These are the activations of a small network on made-up records, seen along a few directions, one row for each record.
Each row is followed by the record's values for the fields Soku, Numu, Puzun, Kora, Sed.
Not every record has every field; a missing one is written missing.
The largest differences between rows may come from other fields.
Strong random noise was added to every row along 13 fixed directions; ignore it. To show where, here is one row again and again, with new noise each time:
|   39 | -362 |   68 | -208 |   58 |  171 |  153 |  108 | -252 |    0 |  -38 | -170 |  -77 |  -99 |  178 | -393 | -179 | -226 |  -79 | -400 |  -70 |  183 |  -20 | -107 |  373 |
|  311 |  -98 |  141 | -498 |  245 |  150 | -317 |   12 |   18 | -169 |   95 | -168 | -159 | -137 |  317 | -100 | -112 |   11 | -166 |  -27 |   25 |  -19 |  383 |  175 |  -23 |
|   32 | -150 | -100 | -248 | -377 |  415 |   81 | -222 |  -23 |  170 |  180 |  343 |  106 |  247 |  237 |  138 |  382 |  245 |   14 |  151 | -192 | -172 |   44 |  384 |  329 |
| -304 | -243 |   25 |  146 |  -92 | -269 |  272 | -143 | -196 |  278 | -230 |  -47 |  231 |  -69 | -469 |  217 |   60 | -393 |  -75 | -268 |   51 |  277 | -427 | -282 |  227 |
|  119 | -216 |  457 |  280 |  -94 |   99 | -690 | -181 |  242 | -424 |   97 |  268 |  104 |  -49 | -269 |  -25 |  225 |    4 |  314 |  388 | -132 | -148 |  242 |  251 |  179 |
|  161 | -174 |   37 |   -1 |  -58 |   27 |  -90 | -267 | -366 |  -65 | -451 |   27 |  265 |  273 |   20 |  119 | -154 | -348 | -436 | -152 |  -42 |  -32 |  467 |  271 | -345 |
|  -46 |  655 |  107 | -210 | -171 |  148 |  187 |  246 |  119 | -164 |  352 | -117 | -357 |  -49 |  -27 | -491 |   54 |  227 |  144 | -199 |   77 |  459 | -207 |  269 |  100 |
|  376 |  -35 | -112 | -344 |   69 |  200 |   21 |  273 | -171 |  320 |  234 |   27 |   15 | -185 |   83 |  288 |  155 |  385 | -186 |  149 |  105 |  122 |  -21 |  337 | -271 |
| -203 |  191 |  252 |  424 |   16 |   -6 | -300 | -103 |  361 | -348 | -104 |  133 | -204 |   97 | -111 | -346 |   98 |   28 |  211 |  242 |   80 |   23 |  151 |  138 |   67 |
| -439 |  -56 |  128 |   91 |  -29 |    5 |  252 |  148 |  158 |  332 |   63 |  150 | -411 |  -97 |  -64 | -189 | -109 |  264 |  246 | -196 |  165 | -365 |  -35 | -324 |  297 |
|  206 |   20 |  -69 |   21 |  262 |  -52 |  163 |  -77 | -125 |  -21 |  -31 | -124 |   84 | -212 | -106 |   57 |    7 | -321 | -198 |   92 |  173 |  395 |  143 |   18 | -147 |
|  785 |  -25 | -436 |  255 |  303 |  259 |   47 |  256 | -291 | -334 |   13 |  248 |  152 |   48 |   65 | -119 | -152 |   73 |  -19 |  356 |   70 |   18 |  703 |  695 | -407 |
| -121 |  136 | -252 | -220 |  190 | -457 |   -2 |   67 |  171 |  103 | -209 | -411 |   64 |  -43 |  -71 |  248 |  157 |   58 | -257 |    2 |  176 |  580 | -685 |   43 | -200 |
|  508 | -252 | -212 | -173 |   50 |  -32 |  -21 |  413 | -244 |  107 |  220 |   67 |  331 |   26 |   13 |  355 | -139 |  424 | -295 |  130 |  -32 |  109 |  -50 |  594 | -322 |
|  104 | -222 | -251 | -128 |  150 |  281 |  -23 |  -27 | -284 |  577 | -397 |  218 | -129 |  -99 |  -62 |  361 |  322 |   75 |    1 |   55 |  227 | -349 |  218 |  -13 | -201 |

|  243 | -590 |  -80 | -177 |  288 |  -11 | -383 |  412 |   99 | -106 |  127 | -146 |  -83 | -264 |  189 |  -81 |   51 |  378 |  291 |   91 | -120 |  -46 | -324 |  -15 |  229 |	Soku=n2, Numu=b1, Puzun=missing, Kora=missing, Sed=m1
| -305 |  -67 |  104 |  213 | -102 |   14 |  285 |   30 |  125 |  210 |  322 |  129 |  -42 |  167 |  288 |  -61 |   83 |  248 | -266 |  183 |  -48 |  351 | -379 |  113 |  381 |	Soku=n2, Numu=b1, Puzun=missing, Kora=missing, Sed=m2
| -148 |  577 | -361 |  -63 | -171 |  -59 |  321 |  -83 |  117 | -220 |  -88 |  126 |  -19 |  597 |  189 | -191 | -210 |  -27 | -212 | -140 |   -6 |   94 |   29 |  433 |   52 |	Soku=missing, Numu=missing, Puzun=e6, Kora=t2, Sed=missing
|  195 |  253 |  239 | -373 | -121 | -350 | -320 |   23 |  191 | -169 |  251 | -209 |   50 | -290 | -209 |  379 | -147 |  330 |   56 |   47 |   18 | -296 |  153 |    1 | -605 |	Soku=missing, Numu=missing, Puzun=e3, Kora=t2, Sed=missing
|  404 | -772 | -331 |  352 |  224 |  -78 |  182 |  372 |  -61 |  207 |  158 |   78 |  502 |  -49 |  323 |  324 | -234 |  465 | -308 |  540 |  -14 | -222 |   87 |  125 | -470 |	Soku=n1, Numu=missing, Puzun=e1, Kora=t2, Sed=missing
|  -61 | -146 |  238 | -294 |   16 |   98 |   41 |   10 |  299 | -151 |  642 |  -26 |  -44 | -284 |   16 | -184 |  -79 |  -25 |  274 |  -11 |  -57 |  -97 |   33 | -240 |  621 |	Soku=n1, Numu=missing, Puzun=e1, Kora=t2, Sed=missing
|  261 |  -22 | -273 | -493 |  214 | -118 |  100 |   43 |   13 | -210 |  292 | -108 |  231 |  -41 |  -13 |  167 | -279 | -195 |  -14 | -152 |  -44 |   40 |   72 |   96 |  334 |	Soku=n2, Numu=b2, Puzun=e5, Kora=t2, Sed=missing
|  -93 |  -54 |  311 |  157 | -161 |  150 |  225 | -178 |  110 | -394 |  144 | -109 | -131 |  -37 |  386 | -655 | -297 | -117 |   15 |  -58 | -146 |  -44 |  387 | -183 |   78 |	Soku=missing, Numu=missing, Puzun=missing, Kora=missing, Sed=missing
| -228 | -331 |   -4 | -334 |  -56 | -131 |  -51 |  -57 |   38 |   43 |  139 |   17 |   69 |  149 |   52 |   88 |  -87 |   -1 |   -1 | -245 | -201 |  -42 | -349 |    1 |  740 |	Soku=n2, Numu=b1, Puzun=missing, Kora=missing, Sed=m2
| -355 |   -8 |   92 |  298 |  225 | -171 | -106 |  -96 |  466 | -135 |  251 |  215 |   63 |  260 |   -7 |   48 |   74 |  -36 | -231 |  375 |   85 |  404 | -181 |  278 |  664 |	Soku=n2, Numu=b1, Puzun=e1, Kora=t2, Sed=m2
|   96 |  272 | -107 |    1 |  -89 | -328 |  287 |  189 | -127 |  -26 |  441 |  191 |   95 |  -15 | -404 |  341 | -370 |  124 |  130 | -121 |  -37 | -170 |  -25 |  146 |   56 |	Soku=n2, Numu=b1, Puzun=missing, Kora=missing, Sed=m2
|   71 | -460 |  -10 |  -16 |   59 | -241 |  216 |  -37 |  -13 |  297 |  341 |  183 |  312 |  202 |  507 |  551 | -480 |  394 | -617 |  305 | -128 | -446 |  273 |  124 | -192 |	Soku=n2, Numu=b1, Puzun=missing, Kora=missing, Sed=m2
|  238 |  254 | -125 | -242 |   76 | -230 | -219 |   71 |  345 | -392 |  447 |   82 |  124 |  235 |   73 |  163 | -136 |  327 |   -8 |  233 | -130 |  -64 |   65 |  519 |   36 |	Soku=n2, Numu=b1, Puzun=missing, Kora=missing, Sed=m1
|  -48 | -131 |  220 | -149 | -624 |  344 |  138 |   29 | -240 |  125 |  186 |  187 |  136 |  326 |  205 | -135 |  -87 |  222 |  -32 | -269 | -305 | -329 |   20 |  187 |   71 |	Soku=n1, Numu=missing, Puzun=missing, Kora=missing, Sed=missing
|  107 | -363 |  278 | -547 |  327 | -169 | -483 |  275 |  -95 |  294 |   98 | -246 | -236 | -315 |   97 |  230 | -129 |  198 | -168 | -256 |   25 |  -36 | -275 | -173 |  184 |	Soku=n2, Numu=b1, Puzun=missing, Kora=missing, Sed=m2
| -111 |   23 |   74 |  317 |   -8 | -149 |  236 |  209 |   15 |  213 |  208 |  109 | -183 | -158 |  -69 |  -23 | -207 |  367 |  106 |   76 |   70 | -160 |  -67 | -184 |  -87 |	Soku=n2, Numu=b1, Puzun=missing, Kora=missing, Sed=m2
|  161 |  -70 |  217 | -122 |  134 |  -47 | -258 |  173 |  118 | -110 |    6 | -238 | -115 | -253 |   86 |  -83 | -174 |  128 |  -33 |   -6 |   60 |  -69 |  216 | -110 | -398 |	Soku=missing, Numu=missing, Puzun=e5, Kora=t2, Sed=missing
|   94 |  247 | -455 | -617 |  251 |    6 |  200 |  157 |  -68 |  123 |  -18 | -313 |   25 |  -38 |   64 |   -2 |    8 | -209 |  -61 | -313 |   92 |  412 | -424 |  -19 |  276 |	Soku=n2, Numu=b2, Puzun=e5, Kora=t2, Sed=missing
|  -29 |  384 |    8 | -253 | -449 |  254 |  346 |   65 | -334 |  233 |  -32 |  -69 |    0 |   30 | -102 | -107 |  -15 |  -39 |   27 | -404 |  -15 |  -66 |   16 |  -78 | -348 |	Soku=n1, Numu=missing, Puzun=e5, Kora=t2, Sed=missing
|  299 |  -91 | -234 | -456 |  267 |  238 | -356 |  241 |  -40 | -256 |   35 |   41 |   99 |   98 | -191 | -139 |    9 | -144 |  231 | -137 |   -5 |   75 |  -27 |  425 |  505 |	Soku=n1, Numu=missing, Puzun=missing, Kora=missing, Sed=missing
| -195 |  -15 |  248 | -143 |  146 | -219 | -278 | -212 |  401 |  -97 |  171 |   58 |  -92 |  -95 | -109 |  284 |  -24 |   12 |  188 |  142 |   74 | -337 |  126 | -170 |  271 |	Soku=n2, Numu=b2, Puzun=missing, Kora=missing, Sed=missing
|   69 |  305 | -445 |  242 |  406 | -238 |  347 | -219 |  223 | -403 |   24 |   44 |  -81 |  135 |  231 | -238 | -414 | -249 |   73 |  249 |   53 | -215 |  472 |  -76 |   74 |	Soku=n2, Numu=b1, Puzun=missing, Kora=missing, Sed=m2
| -137 |  -67 |  -48 |  -14 |  -97 | -252 |  130 |  270 |   71 |  196 |   -4 |  -75 |  112 |  268 |  270 |  112 | -347 |  410 | -458 |  -72 |   -3 |  -22 | -197 |  182 | -284 |	Soku=missing, Numu=missing, Puzun=e5, Kora=t2, Sed=missing
|  -74 | -316 | -111 | -160 |  186 | -122 |  338 |  -92 |  -10 |  252 |  175 |  -14 |  114 | -217 |  -58 |  319 |   -7 | -117 |  -82 |   39 |   90 |   26 |    0 | -268 |  219 |	Soku=n2, Numu=b1, Puzun=missing, Kora=missing, Sed=m1
|   21 |  103 | -165 |  -11 |  -33 |   15 |  -63 | -302 |  173 | -535 | -153 | -319 | -157 | -150 |  165 | -481 |  380 | -284 |  408 |   49 | -116 |  367 | -135 | -192 |  261 |	Soku=n2, Numu=b1, Puzun=e1, Kora=t2, Sed=m2
| -146 |  145 |  463 |  -76 | -246 | -100 | -324 |  -29 |  -14 | -271 |    6 |  -74 | -113 |   21 | -150 | -261 | -230 |  -49 |  188 | -326 | -190 | -236 |   20 | -130 |   75 |	Soku=n2, Numu=b1, Puzun=missing, Kora=missing, Sed=m2
|  303 | -427 | -436 |   57 |   27 |   60 |  293 |  125 | -266 |  154 |   12 |  182 |  517 |  165 |  -77 |  314 |   -6 |   22 | -156 |  185 |  -16 |   48 |   -7 |  340 |  -59 |	Soku=n1, Numu=missing, Puzun=missing, Kora=missing, Sed=missing
| -493 |  387 |  565 |  104 | -389 |  217 | -106 | -119 |  107 |  156 |  145 |  349 | -411 |  160 | -214 | -119 |  142 |  187 |   96 | -209 |   79 | -235 |  275 |   51 |  162 |	Soku=n2, Numu=b1, Puzun=e1, Kora=t2, Sed=m1
|  -49 |  315 | -339 |  -89 |  108 |    3 |    2 |    0 |  170 | -109 | -151 |   57 |   32 |  380 |   48 |  -14 |  132 |   21 |  -91 |   45 |  106 |  208 |  -68 |  406 |  163 |	Soku=n2, Numu=b2, Puzun=e1, Kora=t2, Sed=missing
|   64 | -102 |   75 | -338 | -278 |  138 |  181 | -242 |  274 | -119 |  467 |  -81 |   49 |   -4 |  630 |  -47 |  117 |  340 | -133 |  277 | -211 |    7 |   62 |  117 |   61 |	Soku=missing, Numu=missing, Puzun=missing, Kora=missing, Sed=missing
|  131 |  -51 | -136 |  283 | -323 |   56 |  192 |  -49 | -298 |  -65 | -458 | -279 | -102 |  -34 |  276 | -350 |  172 |  116 |  124 | -117 | -169 |   36 |  -60 | -222 | -687 |	Soku=n2, Numu=b1, Puzun=missing, Kora=missing, Sed=m1
|   97 |  235 | -507 |  -99 |  310 | -364 | -104 |  225 |  139 |  -78 |  -91 |  161 |    5 |  330 | -258 |  344 | -228 |  187 |   29 |  -66 |  191 | -142 |   43 |  463 |   73 |	Soku=n2, Numu=b2, Puzun=e5, Kora=t2, Sed=missing
| -206 |  153 |  699 |  -30 |  364 | -178 | -410 |  358 |  220 | -326 |  114 | -329 | -384 | -168 |  -50 | -614 | -545 | -159 | -240 | -390 |  190 |  360 |  101 |  -88 |  195 |	Soku=missing, Numu=missing, Puzun=e1, Kora=t2, Sed=missing
| -217 |   73 | -434 |  310 |  170 |  -96 |   68 | -205 |  310 | -153 | -145 |  341 | -205 |  278 |   84 | -125 |  -61 |  -13 |  380 |  195 |   17 | -456 |  226 |  -54 |  469 |	Soku=n2, Numu=b1, Puzun=e5, Kora=t2, Sed=m2
|  254 | -236 |   99 | -355 |  142 |  114 |  -29 |  191 |  -97 |    2 |  192 | -373 |   97 | -307 |  313 | -141 | -149 |  -83 | -125 | -122 |  -98 |  245 | -194 | -228 |   59 |	Soku=n2, Numu=b2, Puzun=e5, Kora=t2, Sed=missing
| -195 |  448 |  164 | -137 | -306 |   43 |   45 |  321 | -179 |  238 |  -17 |  -11 | -485 |   50 | -101 | -150 |  -21 |  403 |  116 | -428 |   67 |  -94 | -203 |   57 | -155 |	Soku=n2, Numu=b1, Puzun=missing, Kora=missing, Sed=m2
|  151 |  323 | -206 | -446 | -462 |   81 |  611 |  471 | -126 |   28 |  549 |   55 |    8 |  183 |   78 | -124 | -373 |  604 |  -12 | -430 | -118 |  -66 |   -3 |  462 | -163 |	Soku=missing, Numu=missing, Puzun=e4, Kora=t2, Sed=missing
|  241 |  -82 | -180 |  -59 |  200 |   68 |  454 |  159 |   -8 | -105 |  380 |  -61 |  -30 | -287 |   40 | -244 | -282 | -159 |  177 |  -11 |   95 |   12 |  316 | -209 |  173 |	Soku=n1, Numu=missing, Puzun=e5, Kora=t2, Sed=missing
| -198 | -338 |  783 |  446 |   89 |   78 | -332 |  212 | -247 |   33 | -281 | -117 | -182 |  -49 |   81 | -440 | -294 | -151 | -407 | -207 |   36 |  237 |  104 | -164 | -105 |	Soku=n2, Numu=b1, Puzun=missing, Kora=missing, Sed=m2
| -146 |  491 |  -37 |   61 | -337 |  -65 |  300 |  235 |    8 |   24 |  220 |  172 |   66 |  274 | -311 |  -24 | -158 |  185 |   -1 | -244 |  -15 |   97 | -167 |  347 |  -51 |	Soku=missing, Numu=missing, Puzun=e5, Kora=t2, Sed=missing

Here are new rows. What are their fields?
|  136 |  442 |  307 |   58 | -466 |  319 |  131 | -352 |   89 |  -25 |  224 | -185 |   35 | -469 |  -87 |    3 |  662 |   70 |  249 |  497 |   64 |  313 |   38 | -212 | -744 |	Soku=n1, Numu=missing, Puzun=missing, Kora=missing, Sed=missing
|  513 | -666 | -431 | -406 |  359 |  -99 | -476 |  471 | -281 | -333 | -228 | -323 |   88 |  -74 |  234 | -156 | -310 |   13 |  167 | -320 | -265 |  -53 | -274 |  114 |  284 |	Soku=n2, Numu=b1, Puzun=e5, Kora=t2, Sed=m2
|   99 | -343 | -144 | -137 |   30 |  212 | -310 |  376 |   48 |  101 |   31 |  107 | -104 |  -64 |  -20 |  -88 |  188 |  415 |  468 |   33 |  -34 | -338 | -273 |   69 |  223 |	Soku=n1, Numu=missing, Puzun=missing, Kora=missing, Sed=missing
|  -14 |  111 | -137 | -306 |  216 |  -21 |  136 |  -59 |   57 |   71 |  -12 | -327 |  -22 | -245 |  -68 |  -51 |  155 | -370 |  -20 |  -88 |  178 |  433 | -234 | -288 |  137 |	Soku=n1, Numu=missing, Puzun=e5, Kora=t2, Sed=missing
|  -94 |   32 |  337 | -615 | -185 |  176 | -775 | -392 |  286 | -423 | -273 | -244 |  -11 |  387 |  506 | -139 |  186 |   26 | -241 |  -31 | -272 |  -56 |  154 |  327 |  -37 |	Soku=n2, Numu=b1, Puzun=missing, Kora=missing, Sed=m1
|  210 |   11 |  135 |  123 |  291 |  275 | -420 |  -17 | -260 | -239 | -545 | -126 | -138 |   46 |  196 | -422 |  -52 | -424 | -224 |  -82 |   48 |  165 |  339 |  120 | -230 |	Soku=missing, Numu=missing, Puzun=missing, Kora=missing, Sed=missing
| -273 |   92 |  305 |  250 |  -56 |  -45 |  -73 | -119 |  293 | -274 |   29 |   34 |  -84 |   76 |  -30 | -315 | -148 | -175 |   89 |  -30 |  -31 |  -44 |  166 | -117 |  176 |	Soku=missing, Numu=missing, Puzun=e5, Kora=t2, Sed=missing
|  201 |  197 |  165 |  407 | -616 |  554 |   50 | -421 |  182 | -531 |  260 |  220 |  149 |   59 |  313 | -452 |  355 |  135 |  391 |  577 | -301 | -262 |  574 |  143 | -340 |	Soku=n1, Numu=missing, Puzun=e1, Kora=t2, Sed=missing
|  -12 | -243 |  570 |  340 | -314 |  181 |  288 | -217 |  -53 |  146 |  592 |  357 |  123 | -498 | -472 |  215 |  115 | -162 |  338 |  222 |  -30 | -246 |  450 | -439 |  164 |	Soku=n2, Numu=b1, Puzun=e5, Kora=t2, Sed=m1
| -180 | -233 |   36 |  -47 |  -79 | -328 | -336 | -172 |   38 | -161 | -316 |  -67 |  198 |  226 |  -82 |  104 | -202 | -214 |   30 | -207 | -241 | -317 | -205 | -203 |  226 |	Soku=n2, Numu=b1, Puzun=e5, Kora=t2, Sed=m2
|  -68 | -686 |  -68 |  346 |  136 | -225 |  131 |   54 |  246 | -236 |   16 | -244 |  266 |  -61 |  439 | -286 | -192 |   76 | -121 |  282 | -182 |  217 | -351 | -196 |  165 |	Soku=missing, Numu=missing, Puzun=missing, Kora=missing, Sed=missing
|  298 | -263 | -652 |  325 |  312 |  254 |  404 |  296 | -102 |  -23 |  132 |  272 |    3 | -212 | -174 | -286 |   59 |   21 |  663 |  223 |   -5 | -161 |   -1 |  -78 |  452 |	Soku=n2, Numu=b1, Puzun=missing, Kora=missing, Sed=m1
|  -28 | -216 |  155 |  508 |   39 |   94 | -465 |  423 | -113 |  -14 | -281 |  291 |   84 |  216 | -275 | -190 | -152 |   87 |   55 |  -32 |  -30 |  -93 | -136 |  287 |   93 |	Soku=missing, Numu=missing, Puzun=e5, Kora=t2, Sed=missing
|   93 |  127 | -504 |  203 |  243 | -174 |  278 |  365 |   49 |  138 |   97 |  171 |  -54 |   18 | -100 |  108 |  -49 |  289 |  139 |  157 |  162 |    0 | -277 |  188 |   32 |	Soku=missing, Numu=missing, Puzun=missing, Kora=missing, Sed=missing
|   46 |  305 |  303 |  217 | -338 |  261 |  -60 | -124 |   47 |   60 |  106 |   82 |   52 | -221 | -183 |   45 |  289 |   78 |  184 |  334 |   50 | -124 |  195 | -135 | -573 |	Soku=n1, Numu=missing, Puzun=e5, Kora=t2, Sed=missing
|  408 | -122 | -544 |  186 |  272 | -271 |  236 |  473 | -332 | -335 |   85 |  -54 |  104 |  -86 | -424 | -249 | -268 | -143 |  398 | -306 | -100 |  365 | -352 |  182 |  347 |	Soku=n2, Numu=b1, Puzun=missing, Kora=missing, Sed=m1
|  -96 |  -44 |   28 |  173 |  -15 | -144 |  143 |  221 |  125 | -175 |  248 |   21 |  203 |   66 | -245 | -158 | -121 |  -30 |  -10 |  -85 |  -44 |  400 | -289 |  190 |  338 |	Soku=missing, Numu=missing, Puzun=e1, Kora=t2, Sed=missing
| -144 | -250 |  176 |  366 |   59 |    2 |  635 |  171 |  -35 |  324 |  338 |   -9 |  -30 | -294 |  135 | -103 | -191 |   27 | -183 |   97 |  118 |  192 |   43 | -423 |  -25 |	Soku=n2, Numu=b1, Puzun=e5, Kora=t2, Sed=m1
| -244 | -160 | -263 |   81 |  378 |  -84 |  723 |   39 |  -99 |  543 |   -4 |   62 | -121 |   12 |  317 |   89 | -358 | -147 | -469 |  -82 |  264 |  -70 |  110 | -298 |  157 |	Soku=missing, Numu=missing, Puzun=missing, Kora=missing, Sed=missing
|  -32 | -282 |  -98 |  172 |   99 |  155 |  203 |  474 | -170 |  345 |  192 |   -1 |  -96 | -257 |   27 | -137 |  120 |  217 |  141 |   18 |  -47 |  313 | -734 | -162 |  424 |	Soku=n2, Numu=b1, Puzun=missing, Kora=missing, Sed=m2
